 16.73  -11.01  -11.80    2.02
  3.09    1.76    5.21  -14.22
gives -11.01

-0.057   0.205  -0.026  -0.123   0.015
 0.017   0.164  -0.107   0.064  -0.135
-0.106  -0.172   0.018   0.136  -0.081
gives 0.164

-12.0  -13.9   -3.5  -12.7   -8.3  -12.3
 -7.9   -8.6   13.1   -6.5    0.6  -18.7
-14.3    8.9   -7.4   -7.3   -2.2    2.3
gives -8.6

-0.865  -1.020  -0.669  -0.193  -1.600
-1.534  -1.471   1.664   0.542   1.739
 1.168   1.515  -0.851  -1.600  -1.106
gives -1.471

  72.4   -17.4   108.1  -204.6    72.8    11.5   -49.4
 236.2  -161.6   178.5  -222.2    79.8    89.7  -106.3
 103.1    65.6   193.4  -241.2   219.9    75.0    -3.4
gives -161.6

  2.453    5.560   -2.706   -1.283
 -9.271   -6.412    0.497   -4.782
 13.799   -1.351  -16.639  -11.888
gives -6.412

-1.001   1.419  -1.355   1.122   0.881
 0.126   0.997  -0.176   0.504   0.016
gives 1.419
---
[-29.1  63.9 -66.3  -6.1] value 63.9

[[  2.1  20.1 -64.2  10.1  62.6]
 [  9.4 -83.9 -17.7 -65.1 -41.5]] value 20.1

[[-28.4 -53.3  65.4  20.9  27.0  65.4]
 [-21.7 -14.2  12.4  -0.8 -55.0  12.4]] value -53.3

[[ -5.1  38.1 -11.3  -7.9  21.6 -11.8  40.5]
 [ 69.7 -58.8  -7.7   7.0 -53.3 -23.9 -41.6]] value 38.1

[ 6.3 17.5 77.2 26.7 16.8 54.7] value 17.5

[65.3 44.3 32.1 29.0 28.5 43.4] value 44.3
---
[  1.2 -67.8  23.9 -33.4] value 1.2, -33.4

[-62.7 -16.1  77.6  30.6 -21.9] value -62.7, -21.9

[[-69.5  12.8   0.1  50.2  12.2  52.5   2.4]
 [ 19.0 -31.1 -37.3 -36.5  10.0 -10.4 -26.0]] value -69.5, -26.0

[ 23.1  72.3 -65.7  -9.9 -72.4] value 23.1, -72.4

[[ -4.2  -4.5 -74.5  75.3]
 [ 58.6 -56.6  14.3 -20.3]] value -4.2, -20.3

[-25.9 -21.4   9.3 -16.7  66.8 -28.6 -20.6] value -25.9, -20.6

[ 16.6 -15.7  63.5 -49.1] value 16.6, -49.1

[18.7 74.6 25.4 -0.3] value 18.7, -0.3

[[-37.8 -22.6   4.2  -1.0  53.8 -45.1  37.5]
 [ -7.0  60.4  -2.0  -5.9  55.8  -6.6 -14.8]
 [ -5.3  63.8  -2.2  -6.3  29.7  -4.0 -18.2]] value -37.8, -18.2

[25.6 14.6 80.6 51.3 60.7] value 25.6, 60.7
---
[-16.7 -58.1 -71.7   6.2] result: 6.2, -71.7

[[-37.3  44.5  -3.4  -4.5]
 [ 34.6  67.3   3.5   8.0]] result: 67.3, -37.3

[-56.2  78.6 -63.4  58.3] result: 78.6, -63.4

[ 19.4 -23.8 -16.5  37.8  70.9  23.3 -26.5] result: 70.9, -26.5

[[-37.3  61.7 -36.4  44.6  -8.7 -43.3   2.8]
 [ -4.9  -5.2  -3.7  -9.5   0.0   0.3   1.2]] result: 61.7, -43.3

[-71.6  74.2 -66.7  70.8 -74.2 -76.4] result: 74.2, -76.4
---
[[ 45.9  64.1 -19.1  34.1  17.0 -13.8]
 [-55.2 -77.1  29.9 -43.9 -27.8  22.8]
 [-18.8 -27.3   4.8 -18.2  -8.8  11.2]] -> 17.0

[[ 53.2  55.8  -7.7 -35.6 -22.6 -65.2 -14.8]
 [-38.2  -2.9   9.8  32.1 -13.2   0.7   3.9]
 [-26.1 -32.0 -17.9   9.0  27.1  12.4  21.6]] -> -65.2

[[-59.7   7.0  17.9  35.9]
 [-45.1 -26.5  31.7  18.5]
 [-65.2  -5.1  27.9  32.1]] -> 17.9

[[-74.7 -46.2  19.8 -71.5 -33.5]
 [-71.3 -58.4  19.8 -71.5 -33.5]
 [-48.5 -58.4  19.8 -68.7 -65.6]] -> -71.5

[[ 23.9  15.1 -53.0 -39.0  29.5]
 [  9.0   2.7 -33.1 -16.7   3.2]
 [ 22.5   7.6 -61.4 -40.2  14.7]] -> -39.0

[[  0.4  17.2   9.1  60.9]
 [-17.1  15.8 -27.0  17.9]
 [-51.0  82.1  78.9 -32.0]] -> 9.1

[[-28.5 -57.6 -25.0 -57.0 -29.3 -23.7]
 [ 42.6  34.3   7.0  26.7 -19.5  63.2]
 [  0.8  20.3  24.0  39.7  11.0  54.1]] -> -29.3

[[ 16.8 -56.4  22.4 -24.0]
 [ 74.8   6.1 -12.9 -48.8]
 [-36.7 -53.7  85.0  44.6]] -> 22.4
---
[[  1.7  -2.9  36.5  67.9]
 [ 35.3 -69.0 -58.9  41.8]
 [ 22.7 -52.4  -5.9  -5.3]]: -69.0

[[-71.8 -70.0 -10.8  56.8 -50.8 -40.9  -9.9]
 [ 83.8   2.0  44.9 -27.2 -70.2 -75.8 -13.0]
 [-26.3 -16.0 -15.0   7.7  67.9  40.5  42.9]]: -70.2

[[  5.1  15.7 -15.2   8.6 -11.2  -8.2   4.7]
 [ 56.8 -16.3  -0.2 -38.6 -43.9 -67.8 -10.0]
 [-31.2  10.5  -1.2  13.3  30.9  30.6   4.3]]: -43.9

[[  7.7  -4.2  -8.9  26.4 -15.7   1.0  -9.4]
 [ -0.9  -3.0  13.8 -13.2 -22.7 -24.6  14.7]
 [-23.5  24.6  -3.0  73.8  12.1  49.9  24.9]]: -22.7

[[ 73.2 -60.6  41.8 -85.1]
 [ 84.7  44.2 -60.8  50.7]
 [-16.9 -22.9  16.4  30.7]]: 44.2

[[42.8 52.1 23.4 61.9]
 [39.1 55.0 17.6 32.2]
 [42.1 36.1 47.1 34.6]]: 55.0

[[ 19.7  -6.4  -7.0 -33.3  -4.5   0.1  42.2]
 [-27.4  53.7   0.9  63.0  34.7  57.4 -14.1]
 [-20.3  14.2 -23.3  38.1 -59.0   8.8  60.2]]: 34.7

[[ -0.5 -17.2 -19.0 -11.8 -13.0  15.1]
 [-38.4  63.1  59.0 -37.7 -35.4   3.4]
 [-35.9  65.8  61.8 -33.2 -30.9   3.9]]: -37.7
---
[[  3.0  32.5  47.9 -59.9]
 [-50.3  33.7 -81.2   2.7]
 [ -1.9 -28.0  81.3 -23.3]] | 33.7

[[ 61.7 -24.0 -23.2  39.4   5.0 -18.7]
 [ -6.6  21.9  43.0  24.9  -9.2   3.1]
 [ 32.1  22.6 -44.9 -25.5 -34.7  30.4]] | 24.9

[[ 28.2 -14.8 -15.2 -30.0 -50.6 -44.3  18.1]
 [-22.2 -44.8 -14.9  44.7  70.8  20.0 -64.3]
 [-27.4  25.1   5.9  49.4  56.5  38.6 -50.6]] | 70.8

[[ 1.6  4.9 54.0 -1.2]
 [16.8 -1.9 83.1  8.0]
 [11.2 -7.0 50.4 -2.3]] | -1.9

[[ 27.7   0.2  11.4 -10.7]
 [ 12.1  14.1 -18.0  31.8]
 [ -1.9 -57.5 -79.2 -25.6]] | 14.1

[[-40.0  66.8 -37.2  19.9 -78.5 -33.2]
 [-12.2 -68.7  14.0 -22.1 -71.4  -5.4]
 [-12.4 -85.5  18.7 -27.4 -81.0  -4.7]] | -22.1
---
[ 74.5  31.8  37.9 -48.3] | 74.5, 37.9

[[ 64.8  43.9  29.3  32.7  30.7  73.7  78.6]
 [ 17.2  43.9  72.5  54.6  20.3   5.6  10.8]
 [ 80.2  78.0  41.3 -22.3 -59.7 -54.3 -22.7]] | 80.2, 78.6

[ 71.8  81.0 -74.1 -36.8] | 81.0, 71.8

[ 42.1  25.2 -61.2 -13.5 -40.4 -20.5] | 42.1, 25.2

[ -7.6  26.9  -9.4  60.8 -23.0  23.3  49.5] | 60.8, 49.5

[ 37.4 -62.3  63.4  57.0 -57.2  70.4] | 70.4, 63.4
